Each row below holds a small network's activations on one input, seen along a few directions.
In each table, some parts of the input vary, and every possible input appears once, in random order.
Descriptions start from the smaller parts, as in this example, which fits no table here: one of 3 separate values, together with either a single point or one of 11 places around a ring or (one of 6 places along a line, together with one of 8 places around a ring).
Shared parts are said once, and a part with two or three values counts as separate values.
In the rows, 128 means zero.

Other details of the inputs shift rows strongly along two fixed directions, in all tables alike. That doesn't count.

Rows:
row 1: [123 120 138 132 115 193 129  43 141 117  73]
row 2: [126 125 131 124 125 195 132  42 144 116  76]
row 3: [132 133 152 228 144 120 131 171  82 108 110]
row 4: [125 125 152 229 146 115 110 157  72 103 135]
row 5: [139 115 121 111 124 201 139  39 124 120  71]
row 6: [121 128 144  98 151 182 137  32 113 120  78]
row 7: [143 116 126 107 127 192 133  17 132 135  77]
row 8: [132 137 135 101 130 182 119  21 135 133  75]
row 9: [127 146 140  76 120  97 110 154 162 130 158]
row 10: [117 156 137  85 119 108 118 166 164 112 154]
row 11: [126 116 107 109 105  99 126 146 169 154 157]
row 12: [134 152 155 101 134 199 143  67 125 105  80]
row 13: [125 107 106 105 103 105 128 145 162 157 159]
row 14: [117 114 103 108  98 117 135 159 167 142 153]
row 15: [134 140 164 223 146  98 105 146  78 122 122]
row 16: [118 137 114  92 114 103 125 152 153 157 153]
row 17: [135 114 156 206 163  96 115 141  67 112 131]
row 18: [141  96 151 228 143 114 108 141  75 125 143]
row 19: [115 134 140 122 119 190 125  43 127 115  73]
row 20: [126 104 103  98 130 112 126 149 159 148 168]
row 21: [115 148 144  85 119 121 129 180 168 118 145]
row 22: [105 126 115 100 100 125 143 174 168 142 136]
row 23: [127 123 142 108 121 183 116  24 123 136  76]
row 24: [106 119 111  98 110 135 142 176 162 142 148]
row 25: [138 143  99  86 125 101 135 155 136 157 149]
row 26: [122 156 146  78 126 101 116 162 160 130 157]
row 27: [131 124 159 213 171 107 110 146  70 116 136]
row 28: [144  98 150 210 145 105 125 138  67 117 130]
row 29: [144 139 145 107 130 190 133  53 124 104  93]
row 30: [139 137  99  91 119  97 126 146 149 155 153]
row 31: [109 131 102  93 131 117 129 160 159 128 160]
row 32: [124 132 110  81 125  98 144 155 134 148 153]
row 33: [126 119 107  93 117 108 117 150 147 157 165]
row 34: [117 109  99 101 126 124 132 161 164 134 162]
row 35: [108 136 117 105 102 120 140 176 173 140 133]
row 36: [120 130 111  90 122 113 124 155 147 157 163]
row 37: [120 125 154 222 162 103 123 155  69  88 128]
row 38: [120 149 133 115 129 188 127  43 138 113  73]
row 39: [133 102 149 238 140 122 115 158  77 109 139]
row 40: [144 112  92  97 115 104 134 149 146 156 156]
row 41: [129 131 135  81 117 102 115 151 168 129 162]
row 42: [112 141 111 105 114 121 143 175 172 137 136]
row 43: [133 165 116  84 121 111 134 161 149 119 160]
row 44: [126 135 110  96 109  95 117 146 161 155 152]
row 45: [147 136 115  82 119 105 132 146 153 137 169]
row 46: [145 132 156 208 152  95 119 145  54 121 117]
row 47: [119 106 135 112 138 197 142  42 128 107  80]
row 48: [143 131  95  87 119  97 127 149 137 157 151]
row 49: [133 119 137  89 132 182 133  24 109 128  74]
row 50: [128 148 140 105 136 184 125  30 132 131  73]
row 51: [126 135 132 101 125 189 135  38 114 112  63]
row 52: [146 153 120  77 123  99 126 148 145 138 164]
row 53: [135 103 149 223 141 113 130 154  69 100 126]
row 54: [127 125 153 219 149 104 127 153  60  94 122]
row 55: [134 149 103  89 124 102 134 152 148 155 149]
row 56: [142 106 129  96 122 189 133  19 119 132  70]
row 57: [124 120 107  88 134 105 119 149 151 149 165]
row 58: [104 119 111  94 128 130 141 176 165 133 147]
row 59: [153 158 171 198 159 102 117 148  67 108 136]
row 60: [135 122 125 118 125 200 138  39 134 119  73]
row 61: [124 137 132  88 115 113 120 165 168 116 158]
row 62: [143 108 145 223 136 110 123 153  69 105 119]
row 63: [136 125 149 224 144 120 133 171  71 108 108]
row 64: [138 127 103  83 115  91 127 152 134 153 148]
row 65: [137 143 143 223 147 108 118 152  76 103 121]
row 66: [124 104 104  91 128 104 139 148 155 142 162]
row 67: [126 141 156 233 137 103 108 155  84 102 121]
row 68: [117 127 108  90 108 117 151 177 150 137 130]
row 69: [128 143  90  91 116 110 138 160 146 137 146]
row 70: [129 121 101 107 116 101 129 144 169 151 159]
row 71: [115 114 163 224 159 116 135 171  75  92 117]
row 72: [109 120 112  91 113 119 158 176 150 131 138]
Each input here is: one of 6 places around a ring, together with either one of 2 separate values or one of 10 places around a ring.
Changing only the place on the ring of 6 turns row 10 into row 21. The same change can be made to row 37. Which row results?
Answer: row 71
Changing only the place on the ring of 6 turns row 42 into row 2. The same change can be made to row 68. Which row results?
Answer: row 62
Which other rows agree with row 44 in the place on the ring of 6? List them by row number.
Answer: row 8, row 9, row 17, row 23, row 30, row 33, row 48, row 49, row 52, row 57, row 64

Rows:
row 73: [130 133 116  26  97 156 123  50 178 158 109]
row 74: [127 143 128 150 118  76 142 237 126 112 159]
row 75: [135 126 140  99 140 115 112 108 125 145 146]
row 76: [139 136 112  70 121  92 119 133 144 166 161]
row 77: [138 141 109  32  95 160 131  57 175 151 107]
row 78: [124 158  88  94  96 122 147 165 177 141 132]
row 79: [102 135 190 201 149 200 126  73  78  88  37]
row 80: [140 146 156 244 137 124 121 157  69 102 100]
row 81: [129 134 109  67 134  96 116 123 149 152 166]
row 82: [124  87  63  95  99 112 141 134 173 184 148]
row 83: [129 118 144 149 129  74 118 218 142 108 191]
row 84: [132 152 105  32  95 175 154  82 172 132  90]
row 85: [144 139 162 221 134 172 105  39  83 113  64]
row 86: [117 125 135 122 119 124 104 120 152 145 138]
row 87: [157 148 162 203 162 167 121  31  37 103  53]
row 88: [120  83 111 119 117 149 155 134 132 115 128]
row 89: [109  91  94 139 115 155 153 136 150 123 126]
row 90: [116 147 121 161 117  86 136 238 136 121 156]
row 91: [120 129 124 172 121  61 104 203 147 144 183]
row 92: [139 147 159 218 133 180 121  51  81 108  48]
row 93: [153 117 184 225 168 109  95 129  61  95 145]
row 94: [128 137 115 170 112  56 106 199 142 154 177]
row 95: [114 128 148  91 146 143 138 134 131 115 133]
row 96: [153 138 166 237 136 104 119 144  56 106 103]
row 97: [100 127 134  12 111 197 149  71 193 119  96]
row 98: [121 125 125  21 105 165 122  49 186 149 113]
row 99: [127 120 185 220 151 196 109  51 100  79  75]
row 100: [141  73 149 232 143 181 115  29  58 134  58]
row 101: [109 142 144  91 141 138 147 143 119 122 112]
row 102: [110 147 126 137 149  65 139 227 106 120 164]
row 103: [144 136 169 214 136 172 101  44  75 115  67]
row 104: [124 156 102  19 127 185 157  64 156 124  89]
row 105: [163 141 155 236 162  93 102 114  37 115 122]
row 106: [ 84 149 113  32 104 200 156  81 200 131  73]
row 107: [140  83  76  73 123 104 143 127 138 185 157]
row 108: [147 143 105  75 119  97 126 137 142 159 158]
row 109: [135  83 147 205 172 198 142  34  39  86  67]
row 110: [144 141 173 226 164 121 133 159  43  90 106]
row 111: [143  76  97 165 116  56 130 195 113 164 176]
row 112: [144 139 113 146 138  37 107 189 105 154 189]
row 113: [ 89 131 126  28 110 206 142  75 202 128  94]
row 114: [100 132 133 172 128  85 128 232 152 115 169]
row 115: [129 148 116 125 107 130 130 134 142 142 115]
row 116: [125  85 106 109 137 147 156 131 116 125 138]
row 117: [149 152 113 146 131  65 140 223 104 132 170]
row 118: [158 142 173 200 157 171 123  42  40 108  54]
row 119: [128 123 126  28 107 171 122  61 193 127 128]
row 120: [ 98 139 125  62 110 123 150 176 167 127 129]
row 121: [115 122 139 120 124 145 117 137 164 114 144]
row 122: [114 152 118 131 113 148 146 149 154 116 107]
row 123: [135 122 140 138 147  74 120 213 127 117 200]
row 124: [139 129 127 100 144 117 110 109 134 120 159]
row 125: [128 134 122 163 114  57 101 201 134 156 178]
row 126: [126 123 133 165 124  72 100 210 149 125 195]
row 127: [133 127 127 138 152  67 118 205 124 112 200]
row 128: [106 136 120   6 137 196 147  47 170 121  99]
row 129: [144  84  81 115 140 112 135  94 105 171 135]
row 130: [105  90  81  89 104 141 154 165 173 139 152]
row 131: [125 127 130 133 119 132 109 122 167 120 148]
row 132: [141 159  88  73 124 107 147 151 137 137 143]
What do these inputs look like to the network?
Answer: one of 5 places along a line, together with either one of 2 separate values or one of 10 places around a ring
Changing only the place on the line of 5 turns row 114 into row 128. The same change can be made to row 131. Which row results?
Answer: row 124
Changing only the place on the line of 5 turns row 123 into row 121. The same change can be made to row 108. Which row results?
Answer: row 103
Which other rows agree with row 97 in the place on the line of 5? List them by row number.
Answer: row 73, row 74, row 77, row 83, row 84, row 88, row 96, row 98, row 111, row 119, row 120

Rows:
row 133: [132 126 141 145 134 142 120 106 121 115 121]
row 134: [143 119 124 142 131 131 121  94 113 136 122]
row 135: [128 128 130 145 124 142 127 113 126 126 112]
row 136: [125 136 137 137 129 135 127 118 120 128 111]
row 137: [140 126 131 133 135 123 120 103 108 137 122]
row 138: [125 123 124 131 133 103 130 171 129 123 157]
row 139: [121 117 134 146 131 135 131 127 118 125 118]
row 140: [127 135 132 129 132  96 121 167 130 128 156]
row 141: [122 125 117 137 125 104 136 174 129 132 146]
row 142: [113 133 104  42 106 137 137 120 182 153 132]
row 143: [123 118 126 145 133  98 129 180 125 127 157]
row 144: [132 134 122 137 124 103 126 168 135 125 155]
row 145: [130 128 136 136 136 142 133 119 115 114 117]
row 146: [130 143 137 137 131 133 128 122 116 122 113]
row 147: [133 136 130 141 126 143 129 113 124 120 112]
row 148: [128 122 138 143 130 143 121 108 127 122 119]
row 149: [124 130 131 132 129  97 122 168 132 133 153]
row 150: [119 137  92  35 107 147 151 122 180 142 129]
row 151: [139 113 125 139 137 132 128 101 103 135 121]
row 152: [123 121 132 123 121 163 127  82 136 129  99]
row 153: [131 139 143 131 135 137 125 114 118 119 117]
What do these inputs look like to the network?
Answer: one of 3 separate values, together with either a single point or one of 6 places around a ring
Change only the choice among 3 separate values in row 133. List by row number the other rows that result.
Answer: row 138, row 140
Which other rows agree with row 136 in the choice among 3 separate values? List them by row number.
Answer: row 137, row 140, row 142, row 146, row 149, row 153
